A small network was shown many inputs. Here are its activations along a few directions, one row for each input.
In each table, some parts of the input vary, and every possible input appears once, in random order.
Descriptions start from the smaller parts, as in this example, which fits no table here: one of 3 separate values, together with either a single point or one of 9 places along a line or (one of 4 places along a line, together with one of 5 places around a ring).
Shared parts are said once, and a part with two or three values counts as separate values.
In the rows, zero is written as 128.

Other details of the inputs vary at random and push rows far along two fixed directions, the same in every table; ignore that.
To show where, the next rows are all for the same input, with only those details redrawn:
[154  98 141 138 174 131 130 113 143 124  87 136]
[ 51 131 113 136  34 110  96 156 112  86 152  80]
[123 117 138  92  60  51 176 164 156  48  67 132]
[ 83 113 115 183 147 190  50 104  98 161 171  84]

Rows:
R1: [160  99 129 138 171 135 132 110 135 121  82 132]
R2: [135 152 139  70  50 102 208 185 152  50  97 169]
R3: [154 100 146 135 166 132 124 110 149 134  82 140]
R4: [ 76 183 104 103  36  61 116 153 103 150 206  95]
R5: [ 96 153 131 166 132 238  74 127 106 169 200 124]
R6: [174 137 141 125 163 183 162 135 135 119 115 169]
R7: [154  98 141 138 174 131 130 113 143 124  87 136]
R8: [153  95 130 130 172 134 133 108 138 128  83 137]
R9: [184 149 117 108 181  86 158 109 119 177 141 142]
R10: [177 145 117  99 181  85 158 107 123 183 142 147]
R11: [ 91 152 122 165 132 237  79 118 103 167 200 129]
R12: [149  99 137 134 167 131 129 102 147 133  83 145]
R13: [ 65 170 124 123  26 157 126 181 112  84 185 116]
R14: [178 148 128 108 184  82 155 112 128 179 146 146]
R15: [ 71 182  95 102  37  61 121 144 101 149 206 100]
What is each input in this table made of?
Answer: one of 3 separate values, together with one of 5 places around a ring
Changing only the choice among 3 separate values turns R1 into R9. The same change can be made to R3. Which row results?
Answer: R4
Change only the choice among 3 separate values in R13. List by row number the other rows that result.
Answer: R7, R14
Change only the choice among 3 separate values in R12. List by row number the other rows that result.
Answer: R11, R15

Rows:
R16: [113 134 113 170 184 169  61  84  98 215 195 102]
R17: [209 117 160 115 219 159 175 114 161 143  83 192]
R18: [136 152 147  76  54  78 199 176 161  62  95 167]
R19: [139 142 122  71  67  22 192 156 145  84  94 139]
R20: [220 111 132 115 235 103 172  99 137 157  85 158]
R21: [ 35 132  95 150  25 130  80 159  88  79 170  56]
R22: [ 41 169 103 129  13 154 102 168  95 101 202  95]
R23: [196  83 160 134 218 134 145  96 168 137  46 165]
R24: [114 141 129 171 170 230  69 104 107 193 190 127]
R25: [196  79 148 133 223 137 151  95 158 129  46 162]
R26: [123 139 113 174 181 236  81 111  86 175 193 114]
R27: [121 111 142  92  63  54 174 162 161  48  61 134]
R28: [ 42 165 100 127  20  91  84 149  97 135 204  74]
R29: [136 141 131  71  69  19 190 159 150  86  97 139]
R30: [ 98 103 125 191 179 204  45  88 109 177 158  97]
Changing only one part turns R17 into R29. The same change can be made to R24. Which row results?
Answer: R28
What is each input in this table made of?
Answer: one of 3 separate values, together with either a single point or one of 4 places along a line
Which other rows agree with R25 in the choice among 3 separate values? List them by row number.
Answer: R21, R23, R27, R30
Change only the choice among 3 separate values in R22. List by row number the other rows that result.
Answer: R19, R25
